Small tables with named rows and columns. After each table, cells are looked up by row and column.

lopaba.csv
,dev,lurug,lasa,sobatu,siro,zovige,zofof
poku,135,90,67,105,191,86,139
tokid,77,82,137,83,35,136,52
tepelun,159,71,73,109,225,100,119
fatumer,92,99,60,92,118,61,123
girovi,178,44,120,117,218,157,62
gudirak,163,88,79,116,239,112,163

What is the lasa of tokid in lopaba? 137
What is the sobatu of girovi in lopaba? 117
What is the zovige of gudirak in lopaba? 112
What is the dev of tepelun in lopaba? 159
What is the lurug of girovi in lopaba? 44
What is the zofof of tokid in lopaba? 52
What is the zovige of fatumer in lopaba? 61
What is the zofof of gudirak in lopaba? 163
What is the dev of poku in lopaba? 135
What is the siro of poku in lopaba? 191

letiv:
,zekile,kage,guni,faf,fosebu
timavep,160,161,159,166,153
gal,173,169,176,201,142
zas,148,203,168,203,171
fotut,168,155,182,149,164
fesad,179,173,183,221,132
gusito,149,207,171,206,174
vema,167,149,162,150,152
numo,162,93,137,66,130
gak,168,162,204,148,178
kug,149,190,162,184,164
von,176,171,180,214,136
rofulan,168,158,197,148,172
redadon,128,135,108,52,196

gal, faf: 201
gal, zekile: 173
rofulan, fosebu: 172
fotut, guni: 182
fesad, fosebu: 132
vema, fosebu: 152
timavep, faf: 166
fesad, guni: 183
fesad, zekile: 179
zas, kage: 203
zas, faf: 203
zas, fosebu: 171
gal, fosebu: 142
von, guni: 180
gak, kage: 162
rofulan, kage: 158

dabi.tsv
	kan	dadir	ronab	bemuki	ruged	pov	guk	vipo	razumat
vot	4626	1690	2336	3591	3297	3213	1340	3364	2634
sagiza	3016	3048	2969	4046	1604	3416	7554	1066	4505
kogume	2989	4768	3932	4090	2679	3365	3789	4438	3849
bot	2268	3949	4033	3946	3393	3613	3429	2477	349

guk of bot = 3429
bemuki of kogume = 4090
ruged of vot = 3297
guk of vot = 1340
kan of sagiza = 3016
vipo of sagiza = 1066
bemuki of bot = 3946
ruged of bot = 3393
dadir of vot = 1690
ronab of kogume = 3932
ronab of bot = 4033
dadir of sagiza = 3048
pov of bot = 3613
pov of sagiza = 3416
Which row has the largest bemuki? kogume

sanibiz
columns: muz, sumimo, futevif, rof, givafa, denur
dudotot: [694, 792, 217, 682, 715, 615]
zup: [966, 209, 544, 889, 2, 994]
dotan: [866, 488, 202, 878, 433, 853]
foz: [217, 516, 451, 85, 558, 395]

denur of dotan is 853
givafa of foz is 558
denur of dudotot is 615
denur of zup is 994
rof of zup is 889
denur of foz is 395
sumimo of foz is 516
givafa of zup is 2
muz of zup is 966
rof of foz is 85
muz of dotan is 866
givafa of dotan is 433
futevif of dudotot is 217
futevif of foz is 451
futevif of zup is 544
sumimo of dudotot is 792
Which row has the largest rof? zup

pasinu
|  | labudo | firop | vap |
|---|---|---|---|
| nisiv | 4335 | 6867 | 4977 |
| pur | 5548 | 4094 | 6369 |
| vozi | 6528 | 6790 | 4602 |
| mez | 7395 | 3722 | 5915 |
| bebe | 2439 | 6953 | 5806 |
| zeto | 3232 | 4690 | 6691 |
| vomibo | 4816 | 6148 | 5067 |
| guti | 6903 | 4178 | 6042 |
| pef | 6138 | 5064 | 5982 |
| fad | 6317 | 7856 | 4256 |
| medidek | 2610 | 3395 | 7191 |
| ser | 3758 | 5679 | 6145 |

pur, firop -> 4094
vozi, vap -> 4602
vomibo, firop -> 6148
medidek, firop -> 3395
nisiv, vap -> 4977
pef, firop -> 5064
guti, vap -> 6042
zeto, labudo -> 3232
fad, labudo -> 6317
vomibo, vap -> 5067
guti, labudo -> 6903
nisiv, firop -> 6867
pur, labudo -> 5548

Table siv
         kozuzad  befuzas  losimud  puleve  fovi  rafad  tatisi
kos          469      460      400     569   338    282     595
gubamov      616      379      394     353   492    462     267
fozon        392      861      416     317     7    701     413
motida       624      617      841     334   799    461     796
nase         798      405      550     672   377    382     248
sezol        459      478      641     516   589    508     596
kikunif      321      324      810     434   599    271     654
fitanit      640      464      576     456   727    488     363
vabob        468      497      451     742   501    346     667

kos, fovi => 338
vabob, befuzas => 497
kos, rafad => 282
motida, puleve => 334
motida, rafad => 461
vabob, rafad => 346
fozon, befuzas => 861
kikunif, fovi => 599
vabob, puleve => 742
sezol, kozuzad => 459
nase, kozuzad => 798
sezol, puleve => 516
gubamov, kozuzad => 616
kos, kozuzad => 469
gubamov, rafad => 462

kudini
|  | big | dupil | gerulov | mubera | sekip | lugegud | tiruni | navepeg | zas |
|---|---|---|---|---|---|---|---|---|---|
| guluke | 130 | 53 | 25 | 42 | 54 | 56 | 76 | 72 | 22 |
| gamosam | 120 | 50 | 29 | 38 | 56 | 57 | 81 | 73 | 27 |
| til | 174 | 200 | 55 | 152 | 83 | 119 | 116 | 50 | 47 |
| dopid | 120 | 54 | 28 | 46 | 52 | 54 | 76 | 69 | 25 |
| bunoz | 122 | 55 | 30 | 42 | 53 | 58 | 78 | 75 | 22 |

dopid, sekip: 52
guluke, big: 130
dopid, big: 120
dopid, lugegud: 54
bunoz, sekip: 53
bunoz, dupil: 55
gamosam, zas: 27
gamosam, mubera: 38

tesum.tsv
	fon	dum
sav	-2039	5684
finu	-2927	-3061
sosel	-8282	1987
tisuro	-478	2807
rorisu	-5211	3060
suz	-871	-6609
zat	-1526	3397
lanupi	-3965	991
vok	-1657	5733

dum of rorisu = 3060
dum of suz = -6609
fon of lanupi = -3965
dum of lanupi = 991
fon of rorisu = -5211
dum of finu = -3061
fon of sav = -2039
fon of zat = -1526
dum of sav = 5684
fon of suz = -871
fon of finu = -2927
Which row has the largest dum? vok

tode.tsv
	faleku	nif	fivur	vobud	gora	vuniri	bokor
suv	0.242	0.096	0.538	-0.124	0.389	-0.008	0.156
palo	-0.146	0.194	0.295	-0.164	0.723	0.153	0.090
pak	-0.390	-0.006	-0.107	-0.115	0.776	0.074	0.098
nikepav	-0.407	-0.136	-0.287	0.040	-0.738	-0.268	-0.729
liv	0.197	0.160	0.559	-0.072	0.335	0.096	0.135
fosig	0.627	-0.008	-0.200	-0.198	-0.509	0.187	0.184
dab	0.349	0.050	0.466	-0.236	0.277	0.062	0.272
bup	-0.063	0.103	0.423	-0.068	0.616	0.155	-0.011
luf	-0.465	-0.278	-0.145	0.048	-0.498	-0.636	-0.617
det	-0.437	-0.122	-0.098	-0.154	0.766	0.107	0.139

What is the faleku of bup in tode?
-0.063
What is the fivur of nikepav in tode?
-0.287
What is the vobud of liv in tode?
-0.072
What is the gora of dab in tode?
0.277
What is the gora of det in tode?
0.766
What is the vuniri of nikepav in tode?
-0.268
What is the vobud of fosig in tode?
-0.198
What is the fivur of liv in tode?
0.559
What is the nif of bup in tode?
0.103
What is the fivur of pak in tode?
-0.107
What is the vobud of palo in tode?
-0.164
What is the faleku of nikepav in tode?
-0.407
What is the bokor of suv in tode?
0.156
What is the nif of pak in tode?
-0.006
What is the faleku of det in tode?
-0.437
What is the nif of det in tode?
-0.122
What is the vuniri of palo in tode?
0.153
What is the bokor of fosig in tode?
0.184
Row with the largest gora: pak

vupo =
cols = sebezo, situ
nogusus: [1.41, 8.15]
releso: [9.37, 2.71]
dun: [3.72, 4.33]
gefe: [2.75, 7.27]
lol: [3.62, 2.77]
kugo: [3.29, 6.43]
podenat: [9.79, 6.52]
vedozuz: [4.05, 3.81]

sebezo of vedozuz is 4.05
situ of kugo is 6.43
situ of dun is 4.33
sebezo of dun is 3.72
situ of podenat is 6.52
situ of vedozuz is 3.81
sebezo of nogusus is 1.41
sebezo of kugo is 3.29
situ of nogusus is 8.15
situ of lol is 2.77
situ of releso is 2.71
sebezo of lol is 3.62
sebezo of podenat is 9.79
sebezo of gefe is 2.75
situ of gefe is 7.27
sebezo of releso is 9.37

mov:
         ronubi  gule  tis  birugod  guvagit  bop  sivaz  tet  ruge  taze
kobez       137   121  152      167       91  101    147   96    54   139
ruk         127   139  122      138      141  180    191  125   115   110
sas         182   136  110      111      109  147    115  154   124   146
dipizil     121   132  136       73      134  132    143  118   146   114
siz         148   164  123      167      135  139     97  100   158   128
ribip       150   133  140      197      153  126     88  120   161   136
lufug        91   149  152      143      104  130     65  190   123    80
pevab        87   145   69      136      134  139    127  162   155   129
punok       129    66  100      149       98  132    138   94   126    91

sivaz of pevab: 127
ronubi of ribip: 150
birugod of dipizil: 73
birugod of ribip: 197
taze of pevab: 129
tis of ruk: 122
ruge of ruk: 115
tis of ribip: 140
ruge of lufug: 123
birugod of lufug: 143
ruge of sas: 124
gule of dipizil: 132
birugod of sas: 111
bop of ribip: 126

faf:
	fip	tuge	nelove	kuvozir	gerid
gimir	2.44	20.23	-8.76	83.65	-14.61
nom	-31.39	-36.59	-24.47	97.17	-39.29
dipat	51.73	75.01	-9.84	-62.45	53.33
mapuva	31.26	18.16	-49.86	69.81	-45.34
kebidi	4.28	22.37	-70.35	75.18	-12.89
biniz	-39.01	-21.59	33.72	24.05	2.83
pekem	33.58	5.52	0.54	-85.72	0.91
tife	-6.99	-23.11	48.38	-38.56	-8.66
fimu	-32.01	-24.94	-2.04	23.73	-2.34
gidis	-9.37	-24.27	10.40	-39.99	-3.23

fimu, kuvozir: 23.73
biniz, tuge: -21.59
nom, fip: -31.39
gidis, nelove: 10.40
tife, tuge: -23.11
mapuva, tuge: 18.16
dipat, fip: 51.73
fimu, tuge: -24.94
gimir, gerid: -14.61
gimir, tuge: 20.23

